Each row below is a small network's average activation on inputs in which a field has the value named, seen along a few directions.
Related values have similar rows: they may be neighbours, one step apart, or belong to one group.
Random noise pushes rows far along 5 fixed directions. That doesn't count. These rows show it; they differ only by the noise:
-19 35 224 -109 -123 -16 -27 -185 228 17 -97 -57 -60 160 9
-146 197 -634 253 193 138 289 14 -195 190 -125 -97 -106 276 205
59 101 283 85 -656 4 -35 -551 269 -605 165 -85 140 162 -153
-362 -130 231 399 299 -239 -369 318 89 260 -2 -476 -109 129 164
-485 193 -35 244 -353 -152 -144 182 -181 16 300 -40 -8 -35 134
81 140 70 -187 -210 104 90 -241 102 -29 -118 79 -67 142 -24
-313 171 -89 -92 -393 -84 222 -281 218 -23 115 110 30 184 138


Field Fov:
g17: 69 -95 299 -235 76 -86 -283 133 69 231 -102 -32 -162 -30 -13
g19: -156 -114 181 89 -304 -200 -165 38 -51 -426 339 -99 252 -192 -58
g10: 563 -61 -258 319 -166 301 210 -497 -105 -694 28 -24 307 -23 -181
g9: 19 -130 183 -225 680 62 133 2 427 594 -427 -215 -226 147 105
g3: 247 -169 -193 618 326 111 -39 93 -231 -319 42 -363 60 -37 -45
g13: -282 -260 357 89 -89 -477 -18 -29 378 -128 288 77 304 -12 93
g1: -234 -73 -244 130 302 25 120 261 -171 264 -47 -108 -46 -148 62
g8: -1 14 -21 -466 -455 -69 111 -85 131 -107 204 395 95 -24 -18
g11: 3 5 29 172 -10 20 -107 88 -163 -26 100 -89 -81 -141 -33
g2: -25 -5 -88 -89 -325 -240 50 -160 249 -227 185 236 251 35 62
g14: 0 -236 230 -176 286 -241 131 -381 738 279 -35 8 47 71 231
g5: 145 -84 135 0 -237 119 -145 62 -281 -395 25 -92 103 -156 -264
g12: -186 -15 227 -476 -5 -211 -66 297 160 345 -32 175 -78 -31 25
g6: 76 62 339 -296 -63 36 -144 183 -102 210 122 356 -102 -354 -19
g20: 21 -79 63 -49 -72 213 245 -271 107 -209 -92 -12 14 -1 -170
g7: -104 -229 387 -258 25 -394 -117 -104 583 126 98 18 -10 163 70
g16: -89 67 15 253 90 4 -274 222 -213 74 19 -229 -104 -5 -27
g18: -404 160 -129 -225 -273 55 231 104 -217 81 117 328 90 -208 -18
g4: 320 69 -595 428 272 146 100 -101 -235 -167 83 12 74 157 67
g15: -60 75 321 32 -413 -113 -279 -80 24 -382 56 -65 122 -105 -230
A value of Fov combines one of 5 hidden first parts with one of 4 second parts; all combinations occur once.
Question: g20 and g10 share the first part; g20 and g9 share the second. Which value has the first part of g9 and the second part of g10?
Answer: g14
Question: g16 and g4 share the first part; g16 and g18 share the second. Which value has the first part of g18 and the second part of g4?
Answer: g13
Question: g11 and g6 share the first part; g11 and g5 share the second. Which value has the first part of g5 and the second part of g6?
Answer: g19
Question: g8 and g12 share the first part; g8 and g3 share the second. Which value has the first part of g3 and the second part of g12?
Answer: g1
